Each row below holds a small network's activations on one input, seen along a few directions.
Each table varies a few parts of the input and shows all the possible inputs, shuffled.
A made-up example of a description, with smaller parts first: one of 3 separate values, together with either a single point or one of 9 places along a line or (one of 5 places around a ring, together with one of 6 places along a line).
Shared parts are said once, and a part with two or three values counts as separate values.

Other details of the inputs vary at random and push rows far along two fixed directions, the same in every table; ignore that.

Table:
x1: [ 26 -11   0 -18 -10 -22 -12 -58 -10 -51  -5  35]
x2: [ 23   6  -3  22   4 -91  60 -59  18 -99  27  46]
x3: [-62 -17 -17 -23  18  76 -92 -40 -31  83  19 -11]
x4: [ 28   9  -5  17  11  -8  75 112  40  43 -37 -44]
x5: [-11  44 -26  36   7 -56  62  85  36  33  33 -53]
x6: [ 24  -3  35 -15   3 -17  52  70  49  27 -20 -77]
x7: [ 30   1  28 -19  -2 -25  40  65  41  19 -11 -76]
x8: [ 17 -11  21  -4 -21  -1 -12 -46 -13 -72   1  67]
x9: [ 13  -4  55   1  -7   0  49  94  50  16 -14 -59]
x10: [-19  -8  11 -30  -2  20 -51 -27 -12  25  13 -18]
x11: [-89   8  22   8   9  12 -83 -31 -19  26  89  -8]
x12: [  7 -20  27   3 -16   9   1 -42  -4 -62  -9  69]
x13: [ 14  -5 -37  18   2   7  13 -35 -19 -30 -32  89]
x14: [ 23   7 -44   9  -5  -3   5 -32 -28 -36 -21  82]
x15: [ 17   2   0 -11  13   0  36  74  36  54 -17 -80]
x16: [-71 -17  36 -21  -6  76 -95 -16 -27  55  34  -6]
x17: [-74  17 -17  21  17  38 -78 -43 -47  64  40 -48]
x18: [ 11  -8  36 -15   4  -6  42  71  46  40 -16 -80]
x19: [-78  33 -29  37  10  44 -75 -22 -63  72  39 -17]
x20: [ 53 -16   8  -6 -10 -39  51 -48  13 -82 -31  54]
x21: [ 67  -6 -33   1  -4 -45  47 -44   3 -82 -35  57]
x22: [-64 -14  32 -20  -8  70 -93 -18 -26  45  34  -2]
x23: [-45 -16 -15 -17  18  61 -64 -34 -20  64   6  -4]
x24: [ 36   5  -6 -11   6 -18  45  74  36  31 -19 -75]
x25: [ 48  17 -13  14   3 -29  89 113  39  18 -38 -42]
x26: [ 26   3 -43  11  -5  -5  16 -38 -26 -46 -28  92]
x27: [  1  19  25  44 -10 -34  14 -57 -25 -98  12  46]
x28: [ 20   4  -2 -13  11  -4  36  78  37  53 -16 -85]
x29: [  1  10 -41  25  11 -64  29 -73   0 -68  31  52]
x30: [ -66    7  -42  -16    3   70 -118  -19  -62   87   29   11]
x31: [ 14 -13  22  -3 -20   2  -8 -45 -11 -69  -1  68]
x32: [ 33  -8  16  -3 -26 -20  -5 -44 -12 -90  -1  69]
x33: [  56   -7   20    3  -28  -38   35  -29    3 -109  -15   71]
x34: [ 15  -2 -38  14   0   6  10 -35 -23 -31 -28  87]
x35: [ 24  -2  32 -19   1 -19  41  70  42  29 -10 -81]
x36: [-59   7 -37 -14   4  65 -96  -6 -50  84  22   5]
x37: [  9 -10  37 -13   7  -1  39  64  44  42 -16 -72]
x38: [ 45  -8 -38  -5  -4 -28   8 -59 -13 -62 -20  57]
x39: [-58 -19 -13 -17  21  73 -77 -34 -23  82  10  -9]
x40: [  14   26   34   29    6  -57   67   65   31    0    2 -109]
Each input here is: one of 4 places along a line, together with either one of 2 separate values or one of 8 places along a line.
Changing only the place on the line of 4 turns x22 into x20. The same change can be made to x8. Which row results?
> x7
Change only the place on the line of 4 in x5. List by row number the other rows that result.
> x2, x11, x29
Change only the place on the line of 8 in x28. List by row number the other rows that result.
> x3, x15, x21, x23, x24, x38, x39
Change only the choice among 2 separate values in x5. List by row number the other rows that result.
> x19
Change only the choice among 2 separate values in x29. List by row number the other rows that result.
> x17

Table:
x41: [-19  -5 -10   9   1  20 -15 -44 -17  -1  -5  53]
x42: [ 11   9   0  25  11 -25  49  15  22 -20  -2   0]
x43: [ -34   -9  -20   15    6   23  -41 -103  -43  -30   15   93]
x44: [ 28  -4   9 -10  -3 -36  37  11  20 -21  -9  -5]
x45: [-27  -8 -14  10   2  11 -41 -91 -45 -35   8  67]
x46: [ -5   7  26 -18  -1  27 -18  63   8  50   3 -59]
x47: [  9 -13  -1 -10  10   4   8  36  20  35 -10 -41]
x48: [ -8   8  13  -4   2  -9   4  32  23  13  23 -52]
x49: [-28   2  20  -7  -5  17 -31  20  -6  32   9 -25]
x50: [-46  -2  11  -2  -1  23 -60 -30 -29  13  31   5]
x51: [-12  -9  -6 -10   2  27 -22   7   5  34   1 -28]
x52: [ 31  -8  -9  -3   2 -24  33 -21  11 -24 -27  25]
x53: [  5  -7   3 -10   1 -20   4 -22   3 -19   8  11]
x54: [ 26   2  -4   3  -3 -25  45   4  19 -21 -18 -11]
x55: [-10  17 -46  14   7  -5 -23 -48 -34 -20  14  52]
x56: [-39 -13  -5 -30  -2  60 -84 -56 -34  23  16  34]
x57: [-41   6  11   8   7  15 -29   8   1  29  35 -14]
x58: [-47 -16  -2 -27   0  42 -87 -64 -33  36  20  31]
x59: [-27  -7  -2  -2   0  41 -59 -20 -23  34  11  -6]
x60: [-31   9  27 -10  -4  21 -36  41  -3  57  26 -67]
x61: [ 32  -1   3   4   0  -7  39  25   9 -21 -36   4]
x62: [  4 -10  -9  13   0   9  13  -6   4  -8 -10  29]
x63: [ 16   7 -43  10  -1  -7   2   5 -11  -4  -6  27]
x64: [-26   1   7   0   2  21 -22  12  -8  39  -2 -26]
x65: [ 17   2 -10  10   4 -24  27 -25  11 -38  -2   8]
x66: [-25  11  19   1   1   7 -33   8  -4  19  33 -37]
x67: [ 24  -1  -5   6  14 -35  41   3  23 -21  -8 -12]
x68: [ 42 -10  -4 -10   7 -11  41  15  18 -11 -38   4]
x69: [ -2 -13 -16  -5  -4  38 -49 -92 -47 -35 -11  85]
x70: [ 37  -1  14   4 -14 -21  26  25  15 -33  -9  -4]
x71: [-30  13  16   9  14   3  -3  58  17  55  16 -84]
x72: [ 42  23 -37  18  -3 -50  61  29   8 -28 -22  13]
x73: [ 22   5   1  15  -2 -23  26 -19  -3 -37  -6  11]
x74: [-19  19 -32   5   5   4 -19  22 -17  44  16 -22]
x75: [  4  22 -29   5   1  -8  11  49   2  39  -6 -24]
x76: [-14   6   8 -13   1  16   0  51  23  66  -4 -76]
x77: [ 11   4  14  -2 -14  -7  -3 -12  -5 -23  -1  15]
x78: [-11 -15   6 -21   2  16 -30  15   7  35   9 -23]
x79: [ 23   0   7  -1   5 -41  34   9  25 -29   4 -10]
x80: [ -2  -2  16  -7   2  21  12  59  15  31  -4 -23]
x81: [ 29 -10  -1  -6 -13 -13  16  -8  14 -40  -8  21]
x82: [-33  -2  -1  -2   0  32 -53 -42 -35  23  16   3]
x83: [ 43   0  -1  10   3 -12  70  31  23 -31 -38  23]
x84: [ 30   3   9  -7 -14 -24  36  14  24 -26 -14  -3]
x85: [ -5   5  14  -9  -3  -6   7  32  18  17  18 -50]
x86: [-40   3  20  -7   0  32 -25  52   9  72  19 -47]
x87: [ 14   1   0  14  -2 -22  28 -13  -4 -34 -17  18]
x88: [-35   7  18   4   5   6 -32  14  -3  21  30 -34]
x89: [-36   1   1   5   8  26 -16   4  -8  43  10 -10]
x90: [  5   6  13   4  -9 -14  -1 -16  -8 -30  14   7]
x91: [  5   4 -46  -1   3  14 -18 -21 -31  -3  -9  54]
x92: [ 22  10   4  20   4 -29  31   0   9 -33  -1  -9]
x93: [  2 -10   3   6  -7   5   4   1   6 -17   1  31]
x94: [  0 -14 -17  -3   8  -9  -6 -66 -17 -26  -2  41]
x95: [  5  -1   3  -9 -10 -10   4 -20   2 -24   4  10]
x96: [ 18   5  18   7 -10 -33  34  22  10 -32  -7  -5]
x97: [-14  -9  14 -32   9  32 -30  44   6  64   3 -47]
x98: [ 55  -2  -5  -4  -1 -16  62  19  25 -37 -39   6]
x99: [-14 -15  -5  -9  -7  32 -55 -80 -45 -45  -4  93]
x100: [ 22  -9   6   7 -14 -17  13  -7   1 -53 -11  34]
x101: [ 45  -4  -3   2   5 -45  66   9  25 -31 -28  -2]
x102: [ 19  -1  -9   6  -1 -21  30 -24   7 -34  -8  10]
x103: [-25   7  14  -6   2  29 -29  36  -2  67   7 -62]
x104: [-38   2  10   3   3  17 -24   2  -6  26  28  -5]
x105: [ 14   5  13  10  -7 -25  45  25  19 -21  -4   8]
x106: [ 28  -5   1  14  -4 -17  35  23  15 -24 -24  -3]
Changing only one part turns x102 into x76. The same change can be made to x73. Which row results?
> x103
What do these inputs look like to the network?
> one of 6 places along a line, together with either a single point or (one of 2 separate values, together with one of 5 places along a line)
Change only the choice among 2 separate values in x43. List by row number the other rows that result.
> x104
Change only the place on the line of 6 in x71. List by row number the other rows that result.
> x45, x61, x64, x87, x106
List by row number the other rows that have the place on the line of 6 in common with x55.
> x42, x48, x57, x65, x66, x67, x71, x79, x88, x92

Table:
x107: [  1   0  13   4  -2 -11  14  -1   9 -16   3   3]
x108: [ 10  -3  -7   1   0  -3  15   8   4  -3 -13  15]
x109: [ 11   7 -14   6   1 -10  13   0  -1  -7  -7   1]
x110: [  8  -4  10  -1  -3  -9  12  -3   5 -12  -8   1]
x111: [-14  -1  -7   3   1   6 -25 -30 -14  -7  14  13]
x112: [-15  -8  -3   0   3  10 -23 -34  -9  -3  10  17]
x113: [  9  -2   9  -1  -3 -11  11  -4   5 -12  -4  -1]
x114: [ 11  -5   2  -4  -4   9   4   4   1  -7 -13  10]
x115: [ -3   1  11   4  -2  -9   6  -6   5 -12   9   3]
x116: [ 11   0 -10   0   1  -8  13   8   3  -4  -8  12]
x117: [ 23  -4   5  -6  -4  -8  24  18  16  -9 -14  -3]
x118: [  1   3  12   9  -3  -8  13   2   5 -17   2   4]
x119: [ 10   1   8   4  -4  -8  10  -1   1 -14  -6  -1]
x120: [ 15  -8   4  -8  -3   2  12   4   8  -9 -14   9]
x121: [-10   6  14   2   6   6   6  58  20  45   8 -67]
x122: [-29 -11 -16  -2   0  18 -57 -89 -35 -22  22  59]
x123: [ 1 -2  2  7  1  0  6 -3  3 -9 -3  3]
x124: [ -7   8  18  -7   1  -6   5  53  19  41  10 -72]
x125: [ 10   4  13   5  -1 -24  27  14  15 -18   5  -8]
x126: [-15   2   8   6  -3   5 -14 -16  -8  -7  14  10]
x127: [ 6 -1 -9  1 -1 -1  7  3  1  1 -7 14]
x128: [  9  -1   8  -2  -1 -14   9  -3   4 -14  -3  -2]
x129: [  1   5   8   4  -4 -20  11  -2   6 -19  13  -1]
x130: [ -5  11   0  -2  10   7  10  62  14  54  -2 -64]
x131: [-63  -1  16 -15   6  57 -75  17 -19  88  26 -58]
x132: [ 18   6 -10   3   2 -20  29  12  12  -6  -9 -10]
x133: [12  1 -1 -4 -5 -1  2  6  2 -8 -4  0]
x134: [ 17  -3   1  -3  -5   2  10   6   4 -10 -12   8]
x135: [-70  -3  -5 -18  13  65 -84  -1 -24 102  29 -44]
x136: [ 11   1 -10   6   3   0  18   2   0  -3 -16   7]
x137: [  2   6   9   8  -2 -14  11   3   2 -19   7   2]
x138: [  5  -3  -9   0   4   1  12  -6   1   1 -12   8]
x139: [-10  -1 -16  -3  -2   7 -22 -24 -15   1   6  26]
x140: [ 15  -2   0  -8  -5  -7   8   2   7 -12  -5   3]
x141: [ 17  -2   0  -5  -2  -1   8   7   3 -12 -10   7]
x142: [  7   0 -11  -1   6  -5   9  -6   0  -1  -7   6]
x143: [  7   3 -12   6   3   1  10  -3  -3   0 -10   7]
x144: [-23   5  14  -7   4  17 -25  31  -1  47  13 -52]
x145: [  9   5   5   3  -5 -15   7  -2  -1 -17   0  -4]
x146: [  7   3 -12   3   0  -1   5   7  -4  -2  -8  14]
x147: [  6   0  -9   5  -1   4   7   7  -3   0 -12  16]
x148: [  3   0  -1   6   3  -6   4  -3   1 -11   2   1]
x149: [ 12  -6   1 -10  -1   0   3   0   4  -7  -7   7]
x150: [ -40   -8  -32   -3   -3   39  -84 -100  -59  -10   18   87]
x151: [ 2 -3  0  1  4 -9  5 -6  5 -9  4  0]
x152: [ 11   3 -10   6  -2  -3  13  10   0  -4 -11  14]
x153: [ -1   8   7   7  -4 -15   6   3   1 -16  13  -4]
x154: [  6  -5   4   3   2  -7  14  -3  10 -12  -4   2]
What do these inputs look like to the network?
> one of 2 separate values, together with one of 4 places along a line, together with one of 6 places along a line
Changing only the place on the line of 4 turns x123 into x111. The same change can be made to x138. Which row results?
> x132
Start at x147 and move only the place on the line of 4, one step at a time. The first step leads to x152. Which rows follow, in order?
> x146, x150
Start at x139 and move only the place on the line of 4, one step at a time. The first step leads to x116. Which rows follow, in order?
> x127, x108
Change only the choice among 2 separate values in x123. List by row number the other rows that result.
> x154
Change only the choice among 2 separate values in x134. List by row number the other rows that result.
> x117
Change only the place on the line of 6 in x146. List by row number the other rows that result.
> x130, x137, x141, x144, x148
Change only the place on the line of 6 in x151. List by row number the other rows that result.
> x116, x125, x128, x142, x149
